Each row below holds a small network's activations on one input, seen along a few directions.
In each table, some parts of the input vary, and every possible input appears once, in random order.
A made-up example of a description, with smaller parts first: one of 5 places around a ring, together with either a single point or one of 11 places around a ring or (one of 2 separate values, together with one of 6 places along a line).
Shared parts are said once, and a part with two or three values counts as separate values.

Other details of the inputs vary at random and push rows far along two fixed directions, the same in every table; ignore that.

A family of inputs:
r1: [ 44  40  -1  -6 -11  24  43   6  21  -2  27   3  10  47 -58]
r2: [-16  10  12  14 -47   6 -83  12   1  13 -36  15  21  15 -34]
r3: [ 43  32 -12  12 -49  44 -36 -10  62  52  12  13   1  19 -85]
r4: [ 40  48  -5 -24  20  24  94 -14  25   5  59  -6 -12  21 -35]
r5: [  2  21  13  -9 -23  16 -42  -4  28  27 -25   8  -4 -11 -13]
r6: [ -4  12   3  20 -34  11 -55   2  -2   1 -16   7  31  12 -27]
r7: [ -12   -8   -2   15  -30   -6 -102   14   12    1  -80   17   10   16
   34]
r8: [-34 -36  -1  -7  46 -48  24   0 -28 -32  -6 -12 -15 -44 103]
r9: [ -7  -2   3  -7  21 -44  50  25 -32 -40   3   1   1   8  38]
r10: [  0  29   2  10 -23  15 -29 -15  12  19   8   6  13 -12 -27]
r11: [  7 -33  -6   0  45   3  64 -13 -25 -28  25 -22  -3   6  25]
r12: [-49 -35  -5  -3  19 -58 -47  15 -20 -15 -51  12 -26 -39 100]
r13: [ 22   1 -13   0  18  32  79 -23  19   9  85 -13  -9   3 -55]
r14: [ 31  26   1   0 -34  40 -15  -8  48  43  14   3  -2   6 -70]
r15: [  4   2   0  -7   5  11   3 -12   3  23   6  -1 -21 -12 -11]
r16: [ -26   -4   14    4  -28  -16 -109   14  -17   11  -86   19    3    3
   21]
r17: [-27 -25  -8  -9  35 -22 -13 -11 -15  -3 -30   3 -39 -23  68]
r18: [-11   3   3 -14  39 -30  30   7 -40 -34 -22   5 -19  17  53]
r19: [-18  16  -3  17 -31  -4 -84  -7  11  22 -32  17   1  -7   8]
r20: [  6  33   4   5 -33  13 -73  -7  30  27 -43  13   8 -14  -1]
r21: [  9  41   7  10 -58  29 -55  -8  28  45  10  16  15   3 -78]
r22: [-17  24  -1  -7  -3 -46  -7  17 -14  -4 -22  20  -9 -10  45]
r23: [ 30  12  -9  28 -39  38  -6  -7  21  14  38  -1  31  36 -83]
r24: [  1 -19 -11  20 -36 -13 -44  23   5   5 -20  11  15  11 -18]
r25: [-21 -43  -8  -1  41  -5  47   0 -19 -36  23 -12 -11   9  23]
r26: [-10 -11   3  -5  26 -21  44  -5 -15 -18  25 -14   6 -42  40]
r27: [-23 -13  15  -9 -10  -9 -67  20  -2  -8 -68   8   4   3  33]
r28: [-26  -8  11  -8  -6 -30 -25  10 -10   2 -18   7  -3 -37  36]
r29: [  3 -28   1   0  27 -13  72   5 -25 -38  39 -27  24 -15  17]
r30: [ 16   1   1   9  -1  15   2  -8 -10  -2   1  -8  19   9 -21]
r31: [ -9 -28   2  -4  28  10  58   1 -13 -23  41 -19  -1  10 -15]
r32: [ 13 -31  -7   8  17  -8  66   5 -13 -28  44 -23  19   0   3]
r33: [-14   6  -1   3  -8  -7 -69  -5  18  11 -55  11 -11 -14  50]
r34: [ 10 -19   3 -12  41  15  69  -4  -5 -36  25 -26  11   0  20]
r35: [ -3 -42   0  -6  27 -14  71  16 -20 -28  37 -23   4  -7   6]
r36: [ 15  17  -1   2 -16  31  23 -13  22  28  53  -4  -3   1 -68]
r37: [ -1 -40 -11  -2  34  -3  33  -3 -17 -18   2  -9 -15  11  18]
r38: [ 19  44  -1  11 -32  10  -4   9   4   2  14  16  17  45 -61]
r39: [-25  23   0 -21  31 -37  -4  -1 -28  -8 -41  15 -34  -5  75]
r40: [ 42   2 -12  12 -33  44  -3   2  42  22  18   2  14  40 -81]
r41: [ 10  12  -1  10 -45   2 -34   9  20  37   8   9   7 -13 -45]
r42: [-14   4  -4   9  -6 -11 -67 -12  -4  18 -48  12 -15 -16  41]
r43: [ 27  11  -1  -7  30  26  79 -32  -2   5  58 -20  -1 -19 -19]
r44: [-15  42  -2  -7  -3 -15 -10   1  -6   5  -8  20 -12   8  14]
r45: [ 17  15   7 -10  -1  23  22 -20   5  26  26  -4  -7 -12 -35]
r46: [-17 -30   6 -10  15  -4 -17  16  -1 -17 -39  -4  -8   5  32]
r47: [-34 -47  13 -14  36 -41  37  19 -41 -46  -6 -19   3 -25  66]
r48: [ 20 -28   0  -9  38  23  90  -7 -13 -11  52 -25  -5  12 -30]
Description of these inputs: one of 2 separate values, together with one of 4 places along a line, together with either a single point or one of 5 places around a ring.
The inputs of r26 and r10 match in every part but the place on the line of 4. If r32 is changed in the same way as r26 into r10, which row does it become?
> r23
The inputs of r44 and r4 match in every part but the place on the line of 4. If r38 is changed in the same way as r44 into r4, which row does it become?
> r1
Start at r26 and move only the place on the ring of 5, one step at a time. The first step leads to r28. Which rows follow, in order?
> r41, r12, r8
Which other rows does r22 become when the choice among 2 separate values takes its other values? List them by row number.
> r9
Which other rows does r27 become when the place on the ring of 5 takes its other values? List them by row number.
> r7, r34, r40, r46
Which other rows agree with r11 in the place on the line of 4 and the choice among 2 separate values? List them by row number.
> r16, r18, r30, r37, r48
Which other rows agree with r3 in the place on the line of 4 and the choice among 2 separate values? List them by row number.
> r4, r5, r14, r20, r33

A family of inputs:
r49: [  2   0   5 -17  21   7  42  -6  -6   1  17  -7 -14   0  -5]
r50: [  1   5   1   5 -13   3  -3  -5  10   9  19  -3  13 -23 -10]
r51: [-13  -9   4  -7  30 -32  33  13 -36 -45 -11  -5   9   9  52]
r52: [ -6  18   4  -1 -35  -8 -83  13  23  22 -62  21  -5   1  14]
r53: [ 11 -16  -8  -8  29  -2  60  -8   9  -7  35 -14 -15  -9  17]
r54: [ -1 -11   3 -17  28   0  23  -2  -1  -8 -10  -6 -20  -7  26]
r55: [-39 -44   6  10  -1 -10 -72   9 -13 -17 -59   0   5  -8  45]
r56: [-36  -3  -7   0  -1 -40 -54   9  -8   0 -45  19 -18 -21  64]
r57: [  5 -16  -7   8   3 -21  31  20 -15 -20  13  -1  10  12   2]
r58: [ 28  -5   0  15 -24  10  36  10   0  -6  45 -15  40   8 -58]
r59: [ -8   9   5   7 -39 -26 -69  34  -6  -2 -58  23  16  19   1]
r60: [ 17   7   2  12 -37  18 -40  -4  29  27  -2   1  19 -12 -30]
r61: [ 10   0  -9   4  -3   9  15 -10   2  18  26  -1  -8   5 -30]
r62: [  6   6   1 -21  33   0  83  -5   2 -13  47 -10 -13 -10   4]
r63: [  2 -25  -9  -8  36  -4  45  -9  -5 -10  15 -10 -21 -12  26]
r64: [-10   5   8 -16  23  -7  49  -1 -13  -9  28  -4 -15  -6   4]
r65: [ -5  15   5 -10  33  -2  60 -13 -23 -18  37  -7  -8  -2  11]
r66: [-26  -2   5 -12  30 -26 -22   0 -11 -21 -52   3 -17 -14  92]
r67: [ 13  29  -1   8 -25  14 -61  -6  15  21 -39  15   3  12 -13]
r68: [-24 -16   7  -3  20 -13  22  -5 -21 -13  21 -12  -1 -30  23]
r69: [ 47  45  -3   7 -27  48  26 -21  21  32  49  -1  16  29 -94]
r70: [ -17   25   -3   21  -60  -18 -114   12    7   38  -51   35   -2    2
  -15]
r71: [ 26  12  -1  12 -45  41 -42   8  32  27  -6  10  14  42 -85]
r72: [ 27  -2   0  10 -18  31   1 -13  22  22  23  -8  16 -10 -49]
r73: [ -1 -18  -2  -6  40  15  43  -7 -13 -31  13 -15  -3  23  12]
r74: [-38  11   4 -10  21 -35 -32   2 -19 -20 -49  12 -15 -18  86]
r75: [ 33  19   0  18 -48  43 -16 -15  26  44  37  -3  26   4 -96]
r76: [ -4 -39  -9   0  31   5  41  -2  -8 -22  19 -14 -11  14   7]
The inputs of r53 and r52 match in every part but one. If r57 is changed in the same way as r53 into r52, which row does it become?
> r59
Describe the family of inputs behind these rows.
> one of 4 places along a line, together with either one of 2 separate values or one of 5 places around a ring

A family of inputs:
r77: [ 14 -15   5   1   5  24   5 -13  12   7   4 -16   8  -6  -3]
r78: [ -6 -41  -4  11  -7  -5 -33  11  -1   0 -26  -3  -3   4  10]
r79: [-31  -7  16 -16  26 -29  15  11 -41 -30 -17  -2  -5  -2  47]
r80: [-22  -8  -1   1 -12  -8 -79  -9   9  32 -52  11 -24 -25  38]
r81: [ 25  44  -9  10 -30   8   9 -13  23  34  46   7   2  -6 -50]
r82: [-17   9  -6 -21  41 -25  14 -10 -15 -11 -24  10 -39 -12  67]
r83: [ -3  -3  -4  -3   9   2  23 -14  10  17  33  -7 -11 -40  -6]
r84: [  6 -18   4  -5  22  13  52  -9   1 -13  38 -22  14 -31   1]
r85: [  4  -4  -6  14 -37  14 -58  17  25  14 -28  15   4  34 -35]
r86: [  0  11   5  -1 -12  21 -48  -3  22   5 -36   6   4  12  -2]
r87: [-29 -53  -2   0  21 -31   9  17 -19 -29  -6  -9  -1 -26  46]
r88: [ -8 -37   4   2  26   8  20 -11 -20 -14   8 -20  -1  -5  16]
r89: [ 23   1   0  -7  -3   2  64  18   1  -6  46  -6   8  23 -48]
r90: [ -3  10  16 -21  20  -9  37   5 -12 -19   1  -8   1  -7  25]
r91: [  7  14   0 -10  23  -1  17  -3  -6 -19 -19   0  -3   7  30]
r92: [ -8  14   1  17 -24 -13 -27   3 -16  -1  -3   8  20   6  -4]
r93: [ 33  24 -16  18 -42  10 -34  17  20  19 -14  20  11  44 -61]
r94: [ 27  11 -12  20 -36   0  15  12  12   9  40   4  25  22 -57]
r95: [ -9  25  -2  14 -30  -9 -89   9 -11   7 -70  28   6  27   4]
r96: [ 13 -14   1   8   2  21  47 -11  -4  -3  57 -18  22 -11 -51]
r97: [ -1  19   3   6 -12 -15 -18   2  -1  -5 -10   2  17  -9  23]
r98: [  0   3   2   6  -8  25 -22  -4   5   1  -6   2   6  25 -28]
r99: [ 11   7  -5 -17  26  29  55 -23  22  11  43  -7 -25   0 -17]
r100: [-27  10  10 -27  33 -31  26   2 -17  -6  -6   5 -34 -25  56]
Describe the family of inputs behind these rows.
> one of 4 places along a line, together with one of 6 places around a ring
The inputs of r89 and r90 match in every part but the place on the line of 4. If r87 is changed in the same way as r89 into r90, which row does it become?
> r84
Start at r78 and move only the place on the line of 4, one step at a time. The first step leads to r88. Which rows follow, in order?
> r77, r80
Which other rows does r96 become when the place on the ring of 6 takes its other values? List them by row number.
> r79, r88, r92, r95, r98
